A small network was shown many inputs. Here are its activations along a few directions, one row for each input.
Each table varies a few parts of the input and shows all the possible inputs, shuffled.
A made-up example of a description, with smaller parts first: one of 8 places around a ring, together with either a single point or (one of 2 separate values, together with one of 4 places along a line) or one of 9 places along a line.
Shared parts are said once, and a part with two or three values counts as separate values.
In the rows, zero is written as 128.

Other details of the inputs vary at random and push rows far along two fixed directions, the same in every table; ignore that.

Rows:
x1: [107 143 119 153 124 149 127 131 127 156 178 121 103 136]
x2: [174 172 130 151 140 153 110 146 145 161 183 149 107 148]
x3: [158 136 152 101 128 108 140 124 150 102  99 146 161 196]
x4: [163 151 133 125 144 116 118 128 130 142 154 139 113 150]
x5: [103 123 128 169 124 144 128 123 114 141 162 118 106 103]
x6: [120 135 131 128 121 149 123 111 134 115 146 127  99  93]
x7: [ 88 118 118 139 126 136 126 133 113 137 152 117  97 116]
x8: [ 81  94 114 122 122 145 129 117 120 143 116  99 107  83]
x9: [105  88 124 104 137 122 135 142 119 103 106 120 123  61]
x10: [107  97 124 109 133 135 142 137 122 113 115 116 125  53]
x11: [101 118 122 111 123 129 134 129 120 114 107 125 137  69]
x12: [130 125 123 167 111 129 103 133 119 141 154 119 108 128]
x13: [153 129 120 136 123 111 127 137 143 137 106 118 148 195]
x14: [ 76  80 117 111 126 128 128 122 114 129  95 101 111  92]
x15: [115 128 111 129 125 134 116 118 120 111 134 145 108  97]
x16: [144 109 157  75 141 102 151 114 122  91  65 122 178 167]
x17: [134 156 110 147 123 150 112 116 135 133 168 151 108 114]
x18: [139 100 131 106 116 106 166 128 131 120  48 103 184 175]
x19: [190 166 141 134 145 125 116 154 150 148 153 160 137 201]
x20: [139 154 131 184 132 131 106 136 136 153 193 140 109 173]
x21: [161 123 147 136 109 110 147 132 132 134  98 124 184 197]
x22: [125 150 116 137 130 128 100 141 137 130 157 143 116 110]
x23: [131 136 135 118 137 146 121 107 123 121 143 116 117 105]
x24: [179 160 141 122 140 119 134 125 140 149 148 141 138 173]
x25: [113 108 139  86 128  89 157 127 119  90  39 139 183 134]
x26: [ 92 128 116 126 123 134 129 118 115 116 111 129 119  57]
Description of these inputs: one of 2 separate values, together with either one of 5 places around a ring or one of 8 places around a ring.
The inputs of x26 and x25 match in every part but the choice among 2 separate values. If x5 is changed in the same way as x26 into x25, which row does it become?
Answer: x20
Which other rows does x14 become when the place on the ring of 5 takes its other values? List them by row number.
Answer: x7, x12, x13, x20
Start at x16 and move only the place on the ring of 8, one step at a time. The first step leads to x3. Which rows follow, in order?
Answer: x15, x25, x22, x9, x19, x4
Which other rows does x17 become when the choice among 2 separate values takes its other values? List them by row number.
Answer: x15

Rows:
x27: [132 165 107 190 122 157  89 133 140 165 215 134  82 127]
x28: [147 134 133 139 128 124 124 133 136 145 136 126 133 176]
x29: [ 97 102 126 122 119 122 145 124 111 119  96 115 140 108]
x30: [139 113 141 112 122  99 152 134 132 119  72 130 181 192]
x31: [124 121 129 112 136 135 126 129 122 121 123 125 116  84]
x32: [ 95  96 130  96 127 121 146 123 105  93  79 124 134  63]
x33: [118 124 122 120 131 130 127 130 123 116 122 134 119  83]
x34: [139 138 133 121 135 131 123 121 130 123 139 133 119 119]
x35: [ 62 103 103 146 119 152 114 121 104 127 146 104  72  29]
x36: [139 134 134 136 127 127 133 129 132 145 137 125 138 166]
x37: [167 185 118 194 129 158  85 137 155 182 238 140  87 178]
x38: [153 119 153  86 136 104 158 130 130 106  76 138 177 168]
x39: [138 110 148 100 128 105 162 130 133 121  75 123 180 192]
x40: [168 143 142 109 139 115 139 134 144 127 118 144 157 173]
x41: [139 133 129 130 126 114 130 134 141 133 120 135 154 185]
x42: [ 85  82 123 116 115 119 147 123 101 106  76 103 134  79]
x43: [ 81 117 110 136 126 152 107 115 106 113 150 120  70  11]
x44: [158 134 139 132 126 115 137 134 139 139 121 126 157 197]
x45: [143 132 134 105 133 115 138 135 136 115  99 143 160 140]
x46: [134 120 139  98 132 121 142 118 123 108  97 129 143 124]
x47: [178 209 116 175 135 150  79 132 165 160 229 166  98 178]
x48: [ 80 102 107 142 125 151 111 118 104 133 152  99  67  44]
What is each input in this table made of?
Answer: one of 2 separate values, together with either one of 5 places along a line or one of 6 places around a ring
The inputs of x43 and x34 match in every part but the choice among 2 separate values. If x42 is changed in the same way as x43 into x34, which row does it become?
Answer: x44
Start at x27 and move only the place on the ring of 6, one step at a time. The first step leads to x42. Which rows follow, in order?
Answer: x30, x41, x35, x29

Rows:
x49: [162 121 148 101 142 120 146 133 134 134 109 121 149 167]
x50: [126 139 132 114 135 118 125 129 135 121 124 141 140 147]
x51: [145 137 131 140 126 118 136 140 132 142 129 131 143 172]
x52: [128 163 118 159 126 160  98 118 130 142 188 137  85  91]
x53: [137 135 120 147 126 128 118 134 136 151 144 129 130 155]
x54: [132 149 107 158 131 147  88 137 134 141 184 140  75  94]
x55: [ 71  73 134 116 119 128 149 114  91  99  88 101 118  57]
x56: [158 150 138 129 129 128 132 134 140 134 127 145 153 154]
x57: [112 101 124 115 125 122 134 124 108 105  97 113 125  62]
x58: [118 159 110 153 131 156 105 122 137 142 196 141  84  95]
x59: [ 91  92 125 110 115 124 145 118 116 110  79 104 139 107]
x60: [139 133 129 119 129 120 122 126 134 115 117 142 131 148]
x61: [142 118 146 129 127 113 146 140 130 128 111 131 163 172]
x62: [137 122 130 124 121 117 139 139 142 133 101 123 162 175]
x63: [138 131 134 122 140 143 122 117 127 138 153 115  98 122]
x64: [136 128 138 125 124 112 147 127 127 127 106 128 154 180]
x65: [ 80  86 121  98 126 131 154 125 105 102  86 116 126  38]
x66: [141 134 136 107 138 108 135 143 139 124 107 143 162 164]
x67: [134 149 118 149 127 139 102 117 128 127 168 129  96  99]
x68: [132 138 122 145 125 130 118 121 135 145 145 129 127 161]
The inputs of x51 and x64 match in every part but one. If x66 is changed in the same way as x51 into x64, which row does it become?
Answer: x50
What is each input in this table made of?
Answer: one of 2 separate values, together with either a single point or one of 4 places along a line or one of 5 places around a ring
Start at x62 and move only the place on the line of 4, one step at a time. The first step leads to x53. Which rows follow, in order?
Answer: x51, x61
Which other rows does x57 become when the choice among 2 separate values takes its other values? List them by row number.
Answer: x67

Rows:
x69: [104 112 135  98 123 104 160 129 128 110  72 130 187 156]
x70: [108 105 128 100 123  93 144 129 130 107  64 127 174 165]
x71: [144 109 158 109 126 109 168 122 115 120  85 114 177 177]
x72: [ 74 113 104 148 110 150 110 115 111 118 136 118  87  62]
x73: [145 179 119 166 130 133 102 136 166 161 193 157 131 195]
x74: [126  93 148  95 122 117 160 116 119 112  65 109 161 169]
x75: [162 177 119 182 121 121  91 135 148 150 186 151 122 198]
x76: [147 136 147  80 142 104 145 132 132  91  65 160 177 129]
x77: [121 127 133 105 144 149 114 121 114 109 145 120  75  29]
x78: [124 127 122 108 146 151 116 110 113 120 153 127  78  36]
x79: [120 100 141 116 114 102 151 127 117 101  66 131 180 159]
x80: [173 163 121 161 138 130 103 149 152 174 190 134 105 205]
x81: [146 128 138  75 137 102 152 121 132  89  68 160 181 128]
x82: [177 166 132 172 132 128  99 129 143 163 192 130 108 206]
x83: [160 174 131 153 140 142 110 133 155 173 202 133 121 203]
x84: [123 123 130 104 142 150 115 119 119 105 152 121  75  32]
x85: [ 90 110  97 156 113 133 103 132 112 128 132 109  91  52]
x86: [128 102 152  94 135 109 164 123 133 127  83 116 171 180]
x87: [149 130 146  75 134 103 148 132 141  77  75 157 177 130]
x88: [ 77 108  95 147 120 133 109 138 110 128 134 118  83  55]
x89: [119 105 145 118 115 100 162 124 120 103  68 133 183 153]
x90: [124  95 141  91 134 101 151 124 125 121  73 106 159 173]
x91: [ 88 112 106 157 114 144 117 130 116 131 138 116 100  45]
x92: [175 162 138 171 131 140 102 131 144 164 196 133 114 205]
x93: [115 118 119 150 125 153 121 128 112 150 158  97  92  72]
x94: [122 127 124 105 144 149 116 112 108 123 145 127  77  32]
x95: [169 170 128 159 138 142 118 148 150 177 196 137 118 196]
x96: [ 88 107 122 140 122 156 128 106 109 132 145 100  76  63]
x97: [ 88 113 119 137 121 158 129 108 103 133 147  96  80  62]
x98: [180 181 126 167 130 136  97 126 158 168 196 136 106 228]
x99: [155 171 113 171 127 134  98 156 159 162 187 159 125 196]
x100: [ 94  97 114 138 130 152 119 135 107 143 148 102  74  67]
x101: [117 105 134 109 122 102 164 143 131 116  69 139 180 156]
x102: [120 112 143 116 115 102 162 125 115 104  71 130 188 154]
x103: [121 129 131 108 150 151 113 120 110 118 141 124  76  31]
x104: [120  89 147  89 133 111 156 125 124 120  73 109 166 171]
x105: [108 141 119 117 134 142 105 127 121  98 142 142  89  25]
x106: [152 184 120 174 119 139 106 127 162 153 187 159 126 196]
x107: [153 192 118 172 118 141 106 129 157 154 190 156 130 197]
x108: [ 89  98 118 138 130 150 132 131 108 143 145 103  78  56]
x109: [113 104 117 149 124 152 111 130 113 146 150  96  85  74]
x110: [148 134 140  76 135 102 148 124 130  95  68 163 178 129]
x111: [ 67 109 103 141 120 145 105 124 116 126 143 117  91  62]
x112: [129 101 132 116 114 105 147 140 129 113  65 127 183 155]
x113: [ 96 101 129 149 124 148 127 112  99 132 149  99  81  59]
x114: [115 110 129 108 113  98 148 120 125 100  58 128 170 166]
x115: [114 109 132 105 121 104 166 145 124 115  69 135 184 151]
x116: [193 172 124 173 133 131  94 144 159 178 194 129 115 214]
x117: [162 113 151  65 147 110 162 120 130  89  78 135 166 134]
x118: [166 182 116 178 121 136 104 147 157 164 188 150 140 183]
x119: [113 137 107 119 135 144 109 120 124  97 151 146  92  30]
x120: [140  91 150 105 126 110 168 130 125 125  68 107 173 153]
What is each input in this table made of?
Answer: one of 2 separate values, together with either one of 6 places around a ring or (one of 4 places along a line, together with one of 5 places around a ring)
The inputs of x113 and x89 match in every part but the choice among 2 separate values. If x116 is changed in the same way as x113 into x89, which row does it become?
Answer: x85
The inputs of x98 and x114 match in every part but the choice among 2 separate values. If x78 is changed in the same way as x98 into x114, which row does it become?
Answer: x81
Which other rows does x110 become when the place on the ring of 6 takes its other values? List them by row number.
Answer: x76, x81, x87, x105, x119

Rows:
x121: [148 132 140  95 139 115 141 132 138 104 105 151 154 136]
x122: [125 136 120 157 124 144 111 130 121 140 163 122  96 104]
x123: [128 120 131 119 124 114 144 136 135 126 100 128 159 153]
x124: [112  94 141 108 118 115 152 116 113 102  71 114 155 122]
x125: [130 114 141  82 136 114 149 117 118  95  71 132 157 100]
x126: [133 114 138  80 131 113 150 119 120  93  70 136 154  99]
x127: [114 128 120 149 124 146 120 127 123 139 157 115  99  88]
x128: [120 134 114 161 127 151 108 129 123 148 177 119  89  87]
x129: [203 180 142 156 132 117 120 147 164 162 167 157 163 250]
x130: [116  90 137  99 127 112 151 128 112 109  70 110 147 123]
x131: [113  91 137  96 128 115 157 128 118 113  73 108 151 121]
x132: [126 147 125 126 139 143 108 123 125 123 157 136  96  74]
x133: [109  96 139 106 119 113 158 115 110 104  76 113 156 123]
x134: [116 138 121 156 125 147 117 120 123 143 168 124  95 108]
x135: [107 125 118 139 129 150 115 125 122 142 158 116  90  97]
x136: [116 101 136 101 126 111 149 118 118 111  84 114 149 141]
x137: [121 132 113 154 130 146 101 133 123 150 174 119  77  92]
x138: [109 127 111 151 123 137 110 136 121 140 151 125  98  89]
x139: [111 139 118 158 124 158 110 124 123 147 179 121  87  92]
x140: [174 176 134 150 130 117 123 138 164 155 158 159 162 245]
x141: [176 176 131 150 127 113 117 137 163 149 159 156 163 246]
x142: [153 136 136  96 137 117 141 130 138 104 101 150 153 135]
x143: [116  87 135  97 130 113 154 129 115 115  73 109 152 120]
x144: [106  92 138  97 128 115 158 118 113 112  73 112 147 127]
x145: [107 139 112 152 123 148 109 130 129 144 165 128 100 107]
x146: [108 129 110 153 123 139 108 134 120 135 151 123  96  92]
x147: [179 175 134 152 126 115 112 138 166 147 154 158 162 244]
x148: [133 115 138 114 126 115 136 122 130 119  99 123 147 161]
x149: [126 153 121 136 140 147 100 128 130 128 181 143  85  74]
x150: [108 125 109 150 125 140 111 134 124 141 154 122 102  89]
What is each input in this table made of?
Answer: either one of 6 places around a ring or (one of 3 separate values, together with one of 8 places around a ring)
What sort of input is x135?
Answer: one of 3 separate values, together with one of 8 places around a ring

Rows:
x151: [117 150 109 165 124 157 110 129 135 169 187 119  95 120]
x152: [158 179 126 149 148 143  92 135 153 159 214 152  90 176]
x153: [135 110 138  92 132 119 155 141 128 107  79 135 163 101]
x154: [147 191 108 172 126 136  78 130 159 146 202 164 106 172]
x155: [ 72  96 108 170 114 150 116 133  93 138 154  97  74  26]
x156: [135 120 129 112 128 113 145 133 142 140  94 122 162 196]
x157: [116 168 108 168 118 148  99 122 137 134 186 152 101 108]
x158: [ 81 105 117 149 118 164 117 103 100 124 158  94  67  26]
x159: [171 139 151 110 132 113 149 122 130 118  98 141 169 168]
x160: [114 106 149  89 138 117 164 122 116 108  91 127 153 121]
x161: [143 110 135 133 121  98 141 147 131 133  96 125 164 194]
x162: [170 136 145 103 135 105 136 125 132 115  93 137 158 176]
x163: [ 82  61 123  69 132 115 151 131  99  83  42 106 132  15]
x164: [151 121 147 112 127 114 139 119 138 119  98 120 157 194]
The inputs of x157 and x154 match in every part but one. If x153 is changed in the same way as x157 into x154, which row does it become?
Answer: x163
What is each input in this table made of?
Answer: one of 2 separate values, together with either a single point or one of 6 places along a line
Which other rows does x158 become when the choice among 2 separate values takes its other values? List them by row number.
Answer: x164
